A small network was trained on invented records. Each row is its activation on one of them, seen along a few directions.
After each row come some of the record's fields: M, T, F, C, D, Y, G.
A field that a record lacks is written missing.
Other fields move the rows too, some of them a lot.
In the rows, 500 means zero.
Strong random noise was added to every row along 2 fixed directions; ignore it. To show where, here is one row again and again, with new noise each time:
[544 511 475 462 576 562 495 609 525 387 563 558 428 622 477 560 600 606
 409 518]
[500 468 522 496 533 578 504 533 486 462 600 578 526 520 538 534 572 446
 444 554]
[468 428 561 519 499 593 505 471 444 530 628 589 614 432 583 485 555 335
 466 573]
[470 507 507 524 531 559 551 552 573 389 605 606 444 577 554 746 536 337
 483 626]

[685 374 550 318 519 558 337 544 420 506 513 396 421 635 445 245 558 813
 470 584] -> M=m1 T=t3 F=f1 C=c2 D=d2 Y=y1 G=g1
[482 587 477 574 461 484 600 512 643 322 493 474 479 522 468 793 385 329
 603 617] -> M=m1 T=t3 F=f1 C=c1 D=missing Y=missing G=missing
[622 388 574 384 501 508 472 469 576 526 535 492 326 537 510 501 545 441
 439 569] -> M=m1 T=t3 F=f2 C=c2 D=d2 Y=y1 G=g1
[475 489 520 560 469 452 629 546 587 382 514 528 406 567 514 775 461 416
 596 600] -> M=m1 T=t1 F=f2 C=c1 D=missing Y=missing G=missing
[558 480 416 472 592 489 416 639 543 320 335 447 344 618 376 590 411 652
 456 480] -> M=m2 T=t3 F=f3 C=c1 D=d3 Y=y2 G=g1
[614 581 361 417 618 424 420 698 650 256 213 392 288 709 242 541 420 848
 522 491] -> M=m2 T=t3 F=f3 C=c1 D=missing Y=missing G=missing
[541 514 479 418 574 447 484 673 512 392 405 420 425 648 426 511 534 647
 467 571] -> M=m1 T=t1 F=f2 C=c2 D=d1 Y=y2 G=g3
[441 474 421 540 574 442 489 492 488 621 410 424 549 338 444 506 396 352
 481 460] -> M=m1 T=t3 F=f3 C=c2 D=d3 Y=y2 G=g1
[558 380 627 456 501 639 430 469 433 509 623 548 500 532 559 357 605 527
 467 505] -> M=m2 T=t3 F=f2 C=c1 D=d2 Y=y1 G=g1
[474 532 505 512 532 459 582 557 563 367 404 419 447 593 455 610 400 567
 544 589] -> M=m1 T=t1 F=f2 C=c2 D=missing Y=missing G=missing
[374 514 399 565 464 409 601 361 528 585 483 494 480 434 463 641 444 315
 478 461] -> M=m1 T=t1 F=f1 C=c2 D=missing Y=missing G=missing
[470 505 423 521 505 419 531 434 457 634 536 536 521 413 386 429 548 562
 433 321] -> M=m1 T=t1 F=f1 C=c1 D=missing Y=missing G=missing
[564 398 619 364 534 522 360 557 497 391 398 414 415 604 417 337 416 589
 534 658] -> M=m1 T=t3 F=f3 C=c2 D=d2 Y=y1 G=g3
[379 544 499 625 457 517 532 522 536 335 457 551 473 524 556 770 474 211
 588 660] -> M=m2 T=t2 F=f3 C=c1 D=d1 Y=y2 G=g3
[549 453 546 531 543 567 484 458 401 549 637 604 639 490 609 454 589 488
 458 486] -> M=m1 T=t3 F=f2 C=c1 D=d3 Y=y2 G=g3
[423 533 401 552 507 417 586 405 564 539 470 483 412 451 402 552 392 366
 496 514] -> M=m1 T=t1 F=f1 C=c2 D=missing Y=missing G=missing
[575 428 465 526 540 490 482 411 428 609 373 484 525 429 489 447 409 298
 566 521] -> M=m2 T=t3 F=f3 C=c1 D=d3 Y=y2 G=g1
[450 378 458 552 411 482 558 290 407 686 473 479 607 299 424 355 419 301
 519 468] -> M=m1 T=t1 F=f1 C=c1 D=missing Y=missing G=missing
[386 537 535 635 412 474 507 489 567 479 458 467 698 362 517 621 324 232
 676 598] -> M=m2 T=t3 F=f1 C=c1 D=missing Y=missing G=missing
[522 543 447 497 599 450 499 566 483 488 377 453 417 636 452 503 513 687
 457 352] -> M=m2 T=t1 F=f3 C=c2 D=d1 Y=y1 G=g3
[525 479 490 463 552 494 493 530 595 420 483 487 515 562 534 447 516 606
 496 495] -> M=m2 T=t3 F=f2 C=c2 D=missing Y=missing G=missing
[568 314 610 351 495 617 415 376 342 609 493 545 559 477 601 255 459 384
 614 712] -> M=m1 T=t3 F=f3 C=c2 D=missing Y=y2 G=g1
[417 623 559 541 499 517 491 545 464 427 605 478 699 505 549 432 535 682
 470 402] -> M=m1 T=t3 F=f1 C=c2 D=missing Y=missing G=missing
[457 659 423 594 525 462 523 584 611 390 369 354 542 535 418 531 399 651
 499 445] -> M=m2 T=t3 F=f1 C=c2 D=missing Y=missing G=missing
[506 637 457 491 503 561 486 573 584 349 530 566 321 674 495 789 523 566
 517 587] -> M=m2 T=t3 F=f1 C=c1 D=missing Y=y2 G=g1
[552 572 422 480 504 512 490 460 623 553 569 519 268 558 513 798 574 450
 520 585] -> M=m2 T=t3 F=f1 C=c2 D=missing Y=y1 G=g1
[612 454 569 410 477 542 476 533 430 489 558 611 426 641 570 426 630 546
 494 630] -> M=m1 T=t2 F=f3 C=c1 D=d1 Y=y2 G=g1
[386 609 487 586 477 455 543 691 668 308 516 491 446 645 517 875 338 367
 521 622] -> M=m1 T=t3 F=f1 C=c2 D=d3 Y=y2 G=g1
[489 433 559 480 482 491 553 427 565 438 559 581 557 475 564 689 498 277
 578 597] -> M=m1 T=t3 F=f2 C=c1 D=missing Y=missing G=missing
[503 605 329 551 527 408 472 551 599 432 399 488 341 560 296 506 509 638
 481 408] -> M=m2 T=t2 F=f1 C=c1 D=missing Y=missing G=missing
[524 453 525 412 542 520 488 451 468 435 480 467 563 534 509 388 533 612
 469 501] -> M=m1 T=t3 F=f2 C=c2 D=missing Y=missing G=missing
[373 432 637 600 438 496 581 418 425 579 615 530 675 349 649 444 437 311
 589 579] -> M=m1 T=t1 F=f2 C=c2 D=missing Y=missing G=missing
[509 386 570 411 472 620 466 429 459 539 474 563 463 471 589 435 483 373
 532 671] -> M=m2 T=t3 F=f3 C=c2 D=missing Y=y2 G=g1
[437 535 360 514 494 400 436 489 456 603 476 472 531 459 454 345 607 704
 409 255] -> M=m2 T=t2 F=f1 C=c2 D=missing Y=missing G=missing
[517 520 524 489 549 535 463 601 567 267 400 522 339 706 438 694 420 484
 516 681] -> M=m2 T=t3 F=f3 C=c1 D=d3 Y=y2 G=g1
[468 504 306 529 466 403 660 287 564 796 532 595 214 311 540 778 540 147
 418 346] -> M=m2 T=t1 F=f1 C=c2 D=missing Y=missing G=g1
[512 522 487 470 552 466 454 519 572 345 279 436 445 521 311 528 289 452
 616 668] -> M=m1 T=t3 F=f3 C=c1 D=missing Y=missing G=missing
[514 456 532 493 454 545 461 478 455 604 416 386 566 400 415 356 482 404
 499 491] -> M=m2 T=t3 F=f1 C=c1 D=d2 Y=y1 G=g1

Here are new rows. What are their fields?
[489 407 543 452 505 525 537 456 545 412 532 513 534 535 592 539 436 415
 573 609] -> M=m1 T=t3 F=f2 C=c2 D=missing Y=missing G=missing
[572 523 426 460 574 411 548 610 543 396 411 395 339 599 397 475 510 775
 463 460] -> M=m1 T=t1 F=f2 C=c2 D=missing Y=missing G=missing
[452 539 485 561 509 465 501 437 555 483 320 466 568 433 414 581 410 397
 539 528] -> M=m2 T=t3 F=f3 C=c1 D=missing Y=missing G=missing
[539 452 557 452 534 522 525 504 580 372 554 577 488 556 506 567 468 448
 577 608] -> M=m1 T=t3 F=f2 C=c1 D=missing Y=missing G=missing
[612 297 571 402 496 558 421 261 357 723 399 416 517 349 500 219 410 230
 602 666] -> M=m1 T=t3 F=f3 C=c2 D=d2 Y=y1 G=g1
[499 405 499 433 526 482 407 455 418 515 310 376 617 403 417 237 331 552
 560 537] -> M=m1 T=t3 F=f3 C=c2 D=missing Y=missing G=missing
[407 577 602 564 482 551 416 558 370 583 667 497 890 418 635 151 648 859
 415 219] -> M=m2 T=t3 F=f1 C=c2 D=missing Y=missing G=missing
[442 492 487 457 535 438 449 485 496 463 350 432 559 476 450 495 372 498
 551 537] -> M=m1 T=t3 F=f3 C=c2 D=missing Y=missing G=missing
[489 420 543 464 503 536 544 414 539 403 481 483 533 510 550 521 406 361
 573 657] -> M=m1 T=t3 F=f2 C=c2 D=missing Y=missing G=missing
[469 334 634 460 475 611 386 439 367 585 487 509 654 384 559 215 433 461
 476 591] -> M=m2 T=t3 F=f3 C=c2 D=d3 Y=y2 G=g1
[467 510 499 473 495 582 524 550 487 504 467 459 536 534 515 456 489 462
 530 551] -> M=m2 T=t3 F=f1 C=c2 D=missing Y=y2 G=g1
[420 641 551 574 477 508 556 610 582 335 669 590 585 607 578 777 539 574
 542 444] -> M=m1 T=t3 F=f1 C=c1 D=missing Y=missing G=missing
[645 361 636 409 507 582 473 397 402 633 631 565 495 504 577 338 596 406
 557 553] -> M=m1 T=t3 F=f2 C=c1 D=d2 Y=y1 G=g1
[438 449 494 527 547 528 469 525 494 534 431 463 595 416 477 434 357 323
 566 654] -> M=m1 T=t3 F=f3 C=c2 D=d3 Y=y2 G=g1
[448 526 552 547 483 460 614 494 552 412 448 504 492 536 474 766 450 396
 564 591] -> M=m1 T=t1 F=f2 C=c1 D=missing Y=missing G=missing
[525 517 526 538 505 484 509 534 420 531 459 453 592 484 440 318 654 804
 418 334] -> M=m2 T=t1 F=f2 C=c1 D=missing Y=missing G=missing
[474 649 420 530 528 463 589 672 702 210 517 462 362 733 515 859 432 632
 545 520] -> M=m1 T=t3 F=f1 C=c2 D=missing Y=missing G=missing
[413 571 393 532 509 414 436 507 460 577 522 512 529 474 470 356 605 708
 418 272] -> M=m2 T=t2 F=f1 C=c2 D=missing Y=missing G=missing
[605 412 369 413 522 459 465 498 386 615 419 415 488 487 289 129 568 902
 378 230] -> M=m1 T=t1 F=f1 C=c1 D=missing Y=missing G=missing
